These are the activations of a small network on made-up records, seen along a few directions, one row for each record.
Each row is followed by the record's values for the fields LEFI, MOPIL, FIM, MADEL, KERUT.
A field that a record lacks is left out.
The largest differences between rows may come from other fields.
In the rows, zero is written as 128.
[126 150 174 136 132 154 131 114 133 131 165 141 109 120 167 104 165 116
 112  85 111 104 128 119  95 176 112 126 155 139 158 107 102 123 110 134
 146 115 102 141  80 128 125 134 105 151 127 113 125  99 158  83]
(LEFI dis; MOPIL degev; FIM posev; MADEL rufi; KERUT remo)
[145 132 147 129  74 155 124 138 115 145 116 132 133 137 131 100 159 156
 143 151 144 129 141 117 144 132  79 194 149 153 137 140 121 142 121 142
 109 109 141 143 105 143 120 153 103 130 124 165 141 143 107  91]
(LEFI dis; MOPIL zuk; KERUT remo)
[147 117 142 112 115 130 108  95 109 156 131 122 149 117 132 156 142 158
 150 131 111 166 137 141 152 131 146 152  95 136 143 118 107 138 139  82
 165 119 130 145  95 148 163 150 141 131 130 155 142 150 107 135]
(LEFI kif; MOPIL zuk; KERUT vined)
[102 122 142 138 133 120 124 125 152 135 141 168 150  93 128 128 108 136
  92 137 148 106  78 110 153 100 156 131 143 159 119  76 117 119 129 131
  92 136 180  84 140 136 110 102 122 142 128 101 139 108  84 153]
(LEFI zomug; MOPIL vos; KERUT lomuf)
[146 169 100 167 143 154 147 118 129 117 125 134 148 117 118 175 109 165
 117 106 126 100  88 138 153 156 133 138 128 143  93 141 134 140  89 158
 136 172 190  94 115 103 103 123 130 134 108 109  96 142 116 151]
(LEFI boba; MOPIL vos; KERUT rur)
[107 134 148 153 150 118 117 129 117 105 164 113  96  97 137 137 155 120
 186 129 155 140 187 145  82 147 160 122 166 106 139 113 144 101 199 108
 125 155 135 128 143 153 154 171 103  92 125 134 149 127 124 115]
(LEFI boba; MOPIL degev; FIM pomin; MADEL giso; KERUT lomuf)
[102 118 180 119 119  89 109 150 133  95 131 105 129 171 144 107 133 105
 130 118 140 147 139 176 112 110 142  73 159 107 147 106 121 113 133 120
 141 130  83 115 152 113 141 170 121 114  77 153 118 137 116 120]
(LEFI zomug; MOPIL vos; KERUT numon)
[159 172 113  89 131 131 151 148 139 127 110 138 155 141 125  98 120 147
 127 155 143 189  99 119 117 138 103 142 130 155 124 168 108 110 116 163
 142 120 120 138 137 107 111  93 122 128 130 106 147  93 128  89]
(LEFI dis; MOPIL zuk; KERUT nerog)
[104 133 103  90 106 149 144  89 136 198 145 140 120 105 148  98  71 113
 102 180  94 108 108 122 144 140  92 106 130 134  94 104 130 145 102 156
 141 152 104  98 110 131 115 115 150 119 144 119  92 127 139 145]
(LEFI kif; MOPIL degev; FIM guk; MADEL rufi; KERUT vined)
[120 134 107 126 121 130 152 130  90 170 192 137 103  90 130 159 184 125
 143 105 136 135 185 141  99 159 112 130 170 134 155 105 123 134 144 121
 122 124 132 146 127 139 145 134 124 129 125 105 131 123 112 109]
(LEFI dis; MOPIL degev; FIM pomin; MADEL giso; KERUT remo)
[162 100 134 133 135 118 106  89 138 139 126  79 116 126  98 152 126 150
 135 117 118 129 128 140 137 120 127 114  72 121 165 105 101 179 146  86
 137 126 122 123  95 115 144 104 139 118 138 137 154 121 122 141]
(LEFI kif; MOPIL vos; KERUT vined)
[149 126  92  83 119 119 155  93 143 130 129 149 141 152 126  98 104 140
 135 124 116  86 115  77 138 147 159 132 133 148  91 166  95 147 145 116
 128 133 146 124 194 132 136  66 124 161  92 127 141 101 118  97]
(LEFI dis; MOPIL zuk; KERUT nerog)
[125 142  99 115 100 127  86 139 148 170 119 138 104 113 114 154 159  84
 114 144 140 129 122 148  82 127 122 132 124  78 109 120 120 116 118  92
 106 175 107 139 113 164 137 149 111 168 171 103 141 133  97 113]
(LEFI kif; MOPIL degev; FIM guk; MADEL giso; KERUT remo)
[149 120 150 159 125 140 141 126 160 130 169 148 160 153 107  83 135 164
  96 135 108 119 102 122 156 152 169 121  94 135 118 145  98 168 132 138
 145 152 141  77 162  97 145 108 124 113 121 110 101  96 135 145]
(LEFI zomug; MOPIL vos; KERUT rur)
[152 154 127 101 126  88 167 145 177 142 121 145 145 136 163 149 129 110
 121 135 137  97 144 141 134 155 151 130  97 178 156 125 113 104 147 128
 150 140 133 133 175 143 106  69 145 136  91 158 107 114 113 124]
(LEFI zomug; MOPIL degev; FIM pomin; MADEL rufi; KERUT nerog)
[156 159 100 151 160 150 121 114 139 108 132 125 123 142 134 141 146 114
 169 160 137 158 130 141 141 182 149 115 136 123 134 130 109 101 127 104
  98 119 115 144 128 161 139 191 138 152 124 157 128 110 130 119]
(LEFI boba; MOPIL zuk; KERUT numon)
[111 139 159 100 128 102 109 137  62  69 137 129 108 134 137 163 213  68
 165 102 140 121 155 151 125 124  77 113 142  87 143 120 189 122 123 127
 111 130  71 142  84 149 152 129  93  93 128 141 173 164  78  68]
(LEFI dis; MOPIL degev; FIM posev; MADEL giso; KERUT remo)
[156 105 111 167 119 160 101 149 186  71  96 138  92 129 135 153 134  84
 172 132 101 126 135 134 140 145 113 115 115 102 115 146 135 109 128 150
 118 129  89 132  74 168 144 152 139 130 126 135 148 120 131  81]
(LEFI boba; MOPIL degev; FIM guk; MADEL giso; KERUT numon)
[131 128 155 139 115 115 126 164 111 108 139 164 136 143 145 141 145 122
 142  89 140 108 115  92 111 129 105 112 152 120 146 174 146 122 128 122
 122 162 155 162 133 100 108 137 161 124 139 125 138 149 155  88]
(LEFI dis; MOPIL degev; FIM posev; MADEL rufi; KERUT nerog)
[139 137 156 173 156 126 139 146 125 119 139 118 101  95 157 102 117  90
 112 126 118 129 103 144 109 180 127 136 121 113 169 108 107 123  99 126
 162 127  93 126 131 145 134 139 124 133 108 112 116 115 160 112]
(LEFI zomug; MOPIL degev; FIM guk; MADEL rufi; KERUT numon)
[139 144 103 116 121 138 168 136 144 194 147 159 166 127 129 120 134 170
 107 124 142  88 112 122 120 168 111 151 123 177 139 107 111 188  87 133
  83 104 190 125 104  76 146 101 136 139 118 100 119 105 144 125]
(LEFI dis; MOPIL vos; KERUT remo)
[153 144  97  95 133 158 141 130 115 170  75 111 164  85 148  95  91 157
 113 155 127 136  71 100 133 126 103 120 118 158 116 128  94 105 117 187
 149  89 108 119 152 118 147 129 147 125 141  86 105 135 117 125]
(LEFI kif; MOPIL zuk; KERUT numon)
[110 143 154 122 149  90 106 153 113  85 132  75  90 134 171 134 136 109
 160 116 109 133 126 179  92 122 106 122 119 111 109 140 184 147  98 107
 119  81 113 129 160 158 134 149 103 112 126 172 128 143 164 128]
(LEFI boba; MOPIL vos; KERUT sude)
[ 58 127 185 129 126  98 120 133 163 118 100 101 124 144 145 172 151  84
 142 145  79 145 183 123 131  80 112 102 175 105 167 156 143  82 135 148
 176 157 114 105 112 133 135 153  94 145 147 166 183 137 168 128]
(LEFI zomug; MOPIL degev; MADEL rufi; KERUT nerog)
[115 172 114 105 145  88 118 148  77 150 140 109  81 115 116 145 137 114
 101 166 163 145 135 162 121  92 142 117 142 123 100  94 148 106 190 171
 152 162  99  97 105 157 129 140 154 118 121 129 127 117 106 109]
(LEFI kif; MOPIL degev; FIM pomin; MADEL giso; KERUT numon)
[119 154 105 133 127 172 145 106 151 147 114 153 162 114 137 160 103 173
  95  97 147  91 137 159 142 154 101 156 143 183  91 104  92 154 119 145
  80 145 172  78 104  91 127  91 117 130 117 113 111 140 118 149]
(LEFI boba; MOPIL vos; KERUT remo)
[145 128 138  87 104 101 132 131 118 142  97 124 129 129 109 137 118 140
 141 135  99 158 108 106 107 122 151 142 134 160 121 118 148 113  87 134
 123  91 131  81 177  99 103 131 119 113 108 112 114 169 132 122]
(LEFI zomug; MOPIL zuk; KERUT sude)
[112 127 100 153 103 147 128 141 108 130 109 131 140 129 123 154 112  93
 112 123 138 120  83 150 156 170 136 134 141 159 119 125 131 156 156 163
 132 120 198 155 112 125 107 115 145 121 110 102 116 102 113 114]
(LEFI dis; MOPIL degev; FIM pomin; MADEL rufi; KERUT numon)
[136 110 144 155 115 116 137 129 124  97 156 103  88 105 143 149 184  87
 151  92 107 141 183 163  92 119 123 121 153  74 128  86 135  95 164 140
 146 143  87 149 100 136 188 134 128 104 148 114 181 161  93  91]
(LEFI kif; MOPIL degev; MADEL giso; KERUT lomuf)
[118 123 128 128 107  63  48 123  68 124 124 133  83 140 123 165 165  61
 133 149 165 121 149 191 113  97 108 142 152  88 142 151 174  96 136 130
 131 140 101 109 129 170 148 151 115  95 153 153 155 115 106 120]
(LEFI dis; MOPIL degev; FIM guk; MADEL giso; KERUT sude)
[123 127 157  93 125  98 138 126 101 119 106 134  84 109 168 123 107 104
 128 120 123 132 130 143  89 128 121 129 118 116 133 127 175 149  86  75
 150 172 118 136 135 134 111 148 142  87 117 141 145 141 176 119]
(LEFI kif; MOPIL degev; FIM guk; MADEL rufi; KERUT nerog)
[150 118  81 142 137 167 170  92 167 177  92 139 182 115 122  92  85 213
  96 149 137  91 115 105 148 164 179 201 117 140  57 119  87 133  94 138
  78 139 168 122 145 101 119  71 162 117 145  71  51  92 131 137]
(LEFI boba; MOPIL zuk; KERUT lomuf)
[142 124  96 102 112 130 140 107 135 184 186 141 135 125 125  88 103 145
 105 164  98 113 130 160 153 164 145 125 133 119 109  99 116 132  97 163
 114  86 159 160 150 101 120 115 176 167 120 117  87 142 172 155]
(LEFI dis; MOPIL vos; KERUT vined)
[ 69 116 182 138 110 117  71 167 116  52 147 108  74 192 140 149 146  55
 174  92 117 156 145 128  67  69 108  92 153  89 124 133 129 109 178  98
 122 172 112 183 111 142 192 185 153  84 114 172 202 151 146  89]
(LEFI kif; MOPIL degev; FIM posev; MADEL rufi; KERUT lomuf)
[128  75  86 136 120 117 136 112  94 124 113 126  93 120 169 142 111 126
 133 125 164  97  70 139 145 114 112  99 112 119 125 101  82 120 128 134
 137 124 105 135 120 123 123 138 114 136 117 143 158 112 113 152]
(LEFI kif; MOPIL vos; KERUT numon)
[165 129 101 165 140 140 162  88 141 130 128 146 127  98 175 105  64 121
 135 144 169 135  97 137 132 171 166 124 127 115 112 142 113 144 118 117
 106 109 141 124 155 127 121 120 118 115 111 115  85  97 151 139]
(LEFI boba; MOPIL vos; KERUT numon)
[118 156 146  87 150 104  95 165 137 124 110 152  77 132 155 172 182 107
 176 128 133 156 175 155 104 124 131 122 125 106 102 163 139  89 167 109
 139 164 109 135 115 176 115 106 114 144 132 137 136  94 102 129]
(LEFI boba; MOPIL degev; FIM pomin; MADEL giso; KERUT nerog)
[178 152 112 165  94 110 103 132 120 122 136 143 136 131 148 165 161 117
 138 144 134 123 140 114 126 173 142 107 156 131 146 117 141 111 148 149
 131 115  92 146  95 172 153 120 147 131 103 115 139 100  99  98]
(LEFI dis; MOPIL degev; FIM pomin; MADEL giso; KERUT numon)
[109 140 135 151 117 141  90 123 124 144 150 129 110 115 137 123 175 151
 116 134 175 150 146 135 162 123  96  91 125 117 176 163 162 140 156  89
 162 144 154 135 145 137 146 113 125 170 142  93 134 179 137 118]
(LEFI dis; MOPIL vos; KERUT rur)
[149 110  58 145 123 131 135  95 125 180 133 139 115  89 153  94  78 122
  97 148 122 119  71 145 139 130 131 101 134 128 119 121  97 149 129 137
 134 124 116 130 116 138 100 148 127 136 107 108 110 128 114 162]
(LEFI kif; MOPIL vos; KERUT numon)
[137 185  78 124 169 168 174 110 167 147 114 155 132 139 128 130 115 151
 114 125 134 146 106 124 129 176 162 164 120 133 129 131 130 122 107 115
 104 105 129 116 145 152 116 142 128 144 167  90 127  92 153 104]
(LEFI boba; MOPIL zuk; KERUT nerog)
[161 157 100 138 155 136 176 107 153 184  96 122 147 102 121 119 126  97
 107 121 137 139 129 131 141 124 167 129  94 170 165 154 119 131 106  80
 111 135 149 127 125  83 126  96 133 155 162 118 149  84 132 170]
(LEFI kif; MOPIL vos; KERUT nerog)
[111 126 140 132 106 135 125 137 117 117 155 125 141 109 123 133 124 136
 161 145 148  93 126 131 102 104 149 110 163 113 141 101 140 105 162  89
 131 162 149 118 141 133 175 146  98 127 131 111 176 134  98 146]
(LEFI kif; MOPIL vos; KERUT lomuf)

Here are new rows. What are their fields?
[114 115 188 119 103 128  74 148 126  93 141  50  49 171 118 183 151  97
 202 103 138 150 149 143 142 110 115 112 163 117 139 155 176  66 126 124
 110 124  85 118 142 155 143 183  88 116 116 217 156 181 144 108]
(LEFI boba; MOPIL zuk; KERUT sude)
[124 144 144 103  93 154 157 138  95 138 129 113 148 120 142 100 147 123
 146 132 131 153 133 141 143 113 108 141 103 123 115 127 144 141 129 110
 152 141 100 158 124 170 138 160 108 148 112 152 140 164 116 170]
(LEFI kif; MOPIL vos; KERUT remo)
[125 178 137 119 128 156 125 111  74 125  97 142 176 138 145 123 119 127
 119 122 135 123 145 134 118 135  91 121 105 143 124 104 136 159  94 151
 113 100 156 147 134  98 103 115  92 125 116 140 129 138 102 115]
(LEFI dis; MOPIL vos; KERUT remo)
[158 112 114 123 113 160 162 120 152 147 107 110 154 129 108  87 105 160
 116 132 110 143  94 103 106 119 104 125 134 154  95  94 111 106 124 146
 129  90 137 131 149 131 144 109 138 104 184  92 107 123 108 124]
(LEFI kif; MOPIL zuk; KERUT lomuf)
[116 128 129 102 121  80 152 167 121 111 138  93 145 149 142 153 145  79
 183 137 160 145 137 174 120 128 114  86 107 104 150 149 141  88 157 100
 132 165 101 163 132 111 146 131 104 120 141 172 187 111 136 145]
(LEFI kif; MOPIL vos; KERUT nerog)
[123 116  92 112 117 153 175 122 113 148  95 111 159 120 112 158 102 102
  71 146 140 109  73 152 157 143 151 122 111 164  96 113 131 146 156 166
 141 128 165 163 114 115 111 119 177 127 144 122 110 109 118 151]
(LEFI kif; MOPIL degev; FIM pomin; MADEL rufi; KERUT numon)
[111 132 137 126 101 146 122 118  74 128 105 126 152 151 154 126 128 110
 129 124 152 121 135 151 152 148  89 146 120 129 139 103 156 142 102 130
 108 124 139 116 123 132  81 119 118 126 108 129 163 140  86 114]
(LEFI dis; MOPIL vos; KERUT remo)
[175 134  77 104 138 130 162 132 140 167 126 133 164 101  86  98 123 199
  41 146  99 109  80  53 189 179 144 167  93 149  89 135  68 136  86 124
 106 152 143 105 150  99 116  72 138 146  96 104  48  68 124 155]
(LEFI zomug; MOPIL zuk; KERUT rur)
[158 150 109 160 122 182 166 125 129 191 151 140 157 111 112  94 109 161
  93  83 125 112  57 112 131 162 170 134  89 133 117 147 115 142 100 126
 147 155 155 107 144 135 123 124 132 114 150  81  92 106 147 152]
(LEFI kif; MOPIL vos; KERUT rur)
[155  96 182 140 104 153 154 146 136 118 127 122 146 112  84  93 119 115
 131 163 130 131 130 113 135 135 137 135 151 131 124 130 116  90 155 121
  98  90 154 102 135 128 127 143  98 140 104 146 130 143 111 112]
(LEFI zomug; MOPIL zuk; KERUT lomuf)
[135 132 152  72 125 102 111  82 111 137 149 105 124 127 139 106 109 142
 145 135 119 122 126 146 137 118 141 111  74 151 155 106 158 155 110  92
 123 163 105 140 113 154 129 129 133 114 102 118 131 133 144 129]
(LEFI kif; MOPIL vos; KERUT vined)
[128 120  94 162 133 146 139 123 132 184  99 116 192 119 132  97 108 184
  92 151 137  95 132  84 148 155 173 164 155 167  84 119 107 140  96 122
  90 133 178 172 144 123 112  82 154 137 118  78  76 116 119 108]
(LEFI dis; MOPIL zuk; KERUT lomuf)
[132 129 105 144 153 109 122 139 143 180 130 127 151 121 145 144 141 102
 140 138 102 144 169 122 176 117 167 139 130 141 156 145  92 116 105 126
 137 145 145 100 159 117 146 140 115 156 166 153 127 122 131 129]
(LEFI zomug; MOPIL zuk; KERUT nerog)
[118 103 153 142 125 115 134 144 137 104  92  82  93 124 101 128 144 130
 125 164 122 142 109 133 141 117 140 103 185 127 166 136 147  96 142 144
 133 125  91 122 111 132 154 195 108 111  87 180 137 162  95  83]
(LEFI zomug; MOPIL zuk; KERUT numon)
[143 127  90 146 131 140  94 150 127 107 147 121 157 153 116 117 135 166
 107 150 102  99 134  73 156 174 152 121 146 157 101 157 122 157 118 100
 153 145 155 144 141 117 123  98 122 130 109 132 101  99 106 113]
(LEFI dis; MOPIL zuk; KERUT rur)
[151 114 148 109 128 129 164 131 149 124 102 145 152 120  96  84 104 149
 121 139 132 150 100  87 107 143 118 128 135 165 106 103 104 116 124 152
 121 102 163  97 173 130 119 118 104 115 148 105 118 122 112 106]
(LEFI zomug; MOPIL zuk; KERUT lomuf)
[161 131 154 145 145 147 116 107 137 126 135 151 142 112 120 113 117 140
 155 155 158 122 149 109 121 159 151 126 145 129 105 112 136 110 157  95
  96 126 161 114 140 142 150 179 113 142 137 142 122 117 112 127]
(LEFI boba; MOPIL zuk; KERUT lomuf)
[163 118 130  97 150  90 132  96 128 121 147 125 119 132 125 149 107 155
 125 115  95 143 136 145 151 108 121 124  94 121 113 147 120 145 152  95
 145 126 137 110 136 154 117 138 109 110 135 120 171 139 118  68]
(LEFI kif; MOPIL zuk; KERUT nerog)
[115 120 160 117 125 112  60 131 138 138 151  98 100  97 148 197 164 144
 164 111 119 138 177 158  95 104 134 127 119 103 142 105 118 108 166  93
 200 124 104 139 113 170 143 112 132 111 117 128 141 131  68 125]
(LEFI kif; MOPIL degev; FIM pomin; MADEL giso; KERUT vined)
[110 119 129 132  91 124  69 180 112 123 138 142 118  98 136 136 195 100
 151 113 113 131 163 129 112 130 113 134 153 123 102 120 146 126 162 117
 105 127 107 142  86 163 123 115 132 147 138 125 124 113  98 100]
(LEFI dis; MOPIL degev; FIM pomin; MADEL giso; KERUT remo)
[ 85  84 163 165 107 143  90 138 128  87 153 116  70 124  97  93 188  77
 162 158 104 148 147 154 123 125  96  82 141 120 120 140 160 119 122 140
 103 143 111 154 100 164 167 148 144  91 142 186 202 153 130  69]
(LEFI dis; MOPIL degev; FIM guk; MADEL giso; KERUT lomuf)
